Each row below is a small network's average activation on inputs in which a field has the value named, seen along a few directions.
Values that are neighbours, or in one group, have similar rows; names and order tell nothing.

Other fields shift rows strongly along one fixed direction, in all tables alike. That doesn't count.

Vuvo, 9 values:
t1: [  2  59 -35 -71 -18 -37  14  17   6  13  14 -13  -9  14 -16 -13  23  37
 -19  41 -23 -20   3 -44]
t2: [  7  12   0 -16 -18   2   8  13 -17 -14   2  15  -3   7  10 -16  14   3
  24   0   5   5  -4  -1]
t8: [ 12  24 -15 -13 -27 -24   7 -12 -16  -9 -19  10  10  13 -15   2  10  20
 -15   5 -18 -19  -4 -42]
t6: [  0 -39  36  47   3  17  -3   7   5  -7  -7   0   9 -13  16   6  -2 -31
  10 -24  40  25 -13  40]
t3: [-14 -46  32  42   5  19 -22 -10  31  -5   6  -3   6   8  22   8 -10 -14
  -3  -8  31  13   6  11]
t4: [-16 -60  27  67  36  37 -19 -13   4   3  -5  10  -2 -20   9  13 -33 -31
   5 -25   9  23   4  39]
t5: [  2  10  -7  -1  -9  -2  -3   5  -5  -4  -4  -8   3  -4  -4   9   6  -3
  -7  -3  -1 -10  -4 -18]
t9: [ -5 -19   2  -8  22   5   5 -10   9  14   9 -15   2  10  12 -10 -12  -7
  11   9   7   7  15  29]
t7: [ 11  58 -41 -47   6 -16  13   2 -17  10   3   4 -15 -15 -35   2   4  26
  -5   7 -50 -25  -3 -16]
The values of Vuvo form a star with 4 arms.
Question: Name the neighbours of t7, in listed order.
Answer: t4
Question: Name the neighbours of t1, in listed order.
Answer: t3, t9
Question: Name the neighbours of t2, in listed order.
Answer: t6

Matum, 15 values:
l8: [  1 -20  10  12   9   5   9  -8 -13  -6  -5   7  -3   5   9 -12 -12 -14
  26  -8   8  18   2  40]
l12: [  4  41 -24 -56 -33 -33  22  22  -1   9  11 -15   4  33   4 -10  20  24
  -8  30   6 -18   2 -31]
l14: [  2 -14  21  33 -18   7 -13  -4  16 -13   1   5   5  -4   3  21   0  -9
  -2 -20  19  -3 -13  -2]
l9: [ -5  -3  -4  -9  -3  21  -1  11 -12   0  20   0  -8  -3  15  -9   2  -5
  27   0  -1   1  -2  12]
l3: [-11 -11  13  15  23  29 -19  10  16  -5  13  -6 -14 -15  13   6  -4 -22
  14 -13  15  11   8  24]
l4: [ 18  70 -49 -68   1 -27  24   5 -21  21   3  -3 -14 -11 -28 -10   9  34
  -1  20 -44 -19  -6  -6]
l7: [  2  14   7   0 -36   0  -5  23  -3 -22   0  10   3   8   9  -9  23  13
   4  -4  14   5 -19 -17]
l10: [-23 -85  38  73  49  32 -24 -24  36  11   4   1   3  -6  19   9 -38 -29
 -11 -17  26  35  27  39]
l1: [-19 -37  20  24   9   2 -15  -9  31  12   4 -25   5   8  20   3 -12 -13
 -12  18  28  13   2  12]
l6: [ -3 -10   0  34   7  12  -8  -4  -6  -4 -12  -4   6 -10  -8  20  -4 -10
 -14 -25  -5 -11  -6   0]
l15: [  2  23 -19 -31   2 -11   1 -13  -1   6  -4   9   1  15 -15  -5  -4  28
  -9  14 -31 -21  12 -28]
l5: [  3 -44  22  55  12  17  -7 -13 -14  -6 -27  11  16 -18  -4  14 -24 -30
  -2 -28   9  17  -3  13]
l2: [  9   6   8  11 -18  -9   6  -1 -20 -15 -19  23   0  -4   3  -2  14  -4
   4  -2   5   5 -11 -14]
l11: [  5  67 -42 -69   6 -24  19  22  -6  18  18  -6 -18 -15 -39  -4  14  29
 -13  23 -50 -27  -3 -22]
l13: [ 14   4  -2 -24 -10 -22  12 -18  -1  -5  -9  -7  16  16  -1 -14  15   8
  -5  12   0  -6   9 -19]
A value of Matum combines one of 5 hidden first parts with one of 3 second parts; all combinations occur once.
Question: Changing only the second part turns l8 into l2. l3 has the same second part as l8; what does that change turn l3 into?
Answer: l14
Question: Changing only the second part turns l12 into l9. l15 has the same second part as l12; what does that change turn l15 into?
Answer: l4
